Here are a small network's activations along a few directions, averaged over the inputs that share one value of a field.
Related values have similar rows: they may be neighbours, one step apart, or belong to one group.
In the rows, zero is written as 500.
Random noise pushes rows far along 6 fixed directions. That doesn't count. These rows show it; they differ only by the noise:
[480 636 359 397 486 452 369 512 585 580 580 549 350 341 405 484]
[497 596 353 725 481 482 574 762 494 761 404 542 421 464 583 542]
[513 663 394 506 487 493 502 574 552 483 473 650 477 358 570 579]
[469 621 480 103 614 623 452 419 708 500 515 555 294 612 372 550]
[513 476 372 736 613 276 671 401 456 446 474 540 460 416 729 546]
[436 617 585 496 517 368 545 575 511 435 560 749 778 333 584 414]
[588 491 321 441 448 450 282 424 505 579 634 399 271 322 366 531]
[397 446 625 520 620 306 601 540 494 621 584 574 683 533 521 313]


Field ZOF:
vipas: [492 528 448 509 598 476 539 518 525 514 451 553 439 541 473 531]
vorus: [384 431 499 482 496 302 380 485 449 705 589 300 355 623 268 249]
fonat: [497 288 536 567 511 316 481 385 411 604 561 239 298 668 473 346]
sogi: [465 416 531 417 431 695 471 392 542 424 457 402 450 554 478 525]
tebat: [565 590 451 472 413 625 559 557 541 444 451 626 526 474 650 615]
todog: [694 339 407 639 487 584 425 471 423 420 458 369 434 521 453 703]
tuk: [471 456 440 588 494 469 394 504 489 461 542 502 586 389 380 415]
zitik: [527 419 648 402 352 576 365 605 410 697 613 450 617 516 419 351]
kedek: [192 592 690 304 630 492 576 501 687 527 552 627 678 569 297 292]
satod: [466 611 464 549 511 519 528 561 477 426 386 476 448 605 466 508]
sop: [419 557 301 507 553 523 560 210 556 469 429 251  73 579 480 478]
tad: [390 436 546 781 488 457 671 599 442 644 461 448 662 508 556 388]
nodib: [637 517 606 507 482 587 547 501 491 260 469 656 711 452 695 727]
mun: [393 441 655 191 613 487 524 326 576 519 510 356 343 757 461 398]
ZOF is arranged as a line.
- Going along ZOF from sop by way of its neighbour sogi, in what order are vorus, tebat, tad, mun met? => tad, tebat, mun, vorus
- Which values are neighbours of tuk? Give them in the order they are listed. => todog, kedek
- How many steps from neighbour to neighbour lead from zitik to fonat, at the fewest? => 2

Field SEN:
mekov: [542 395 661 462 515 683 534 641 502 509 446 551 752 583 466 554]
diben: [553 380 574 462 513 680 582 473 481 489 448 404 541 694 442 524]
dezez: [435 679 314 723 395 369 512 543 487 544 495 572 427 251 667 462]
gik: [450 517 455 614 501 339 557 409 463 494 504 438 391 434 584 398]
vuno: [287 614 608 288 393 426 231 594 552 688 694 482 536 393 173 148]
rom: [521 426 532 522 617 436 526 444 494 425 541 520 590 473 460 500]
luz: [541 341 612 356 581 470 463 408 470 537 611 443 536 601 451 483]
gira: [587 609 507 383 481 783 534 502 578 252 373 639 568 474 562 724]
nubep: [487 456 571 406 503 513 475 511 508 570 586 521 576 508 497 499]
fedab: [420 458 509 550 448 390 411 518 461 721 633 466 473 382 421 350]
fego: [525 551 560 478 607 441 659 415 514 212 411 597 618 616 657 584]
pif: [462 514 585 384 577 466 571 517 550 461 456 596 543 681 514 467]
vofo: [420 668 495 408 541 435 566 622 595 573 452 668 534 553 524 464]
gegid: [409 540 542 389 504 567 453 511 577 555 483 435 423 594 357 410]
SEN is arranged as a line.
- Going along SEN from fego by way of its neighbour pif, in what order are diben, vuno, luz, gira met? => luz, vuno, diben, gira
- How many steps from neighbour to neighbour lead from vofo to gegid, at the fewest? => 7
- Which values are neighbours of fedab? Give them in the order they are listed. => dezez, nubep
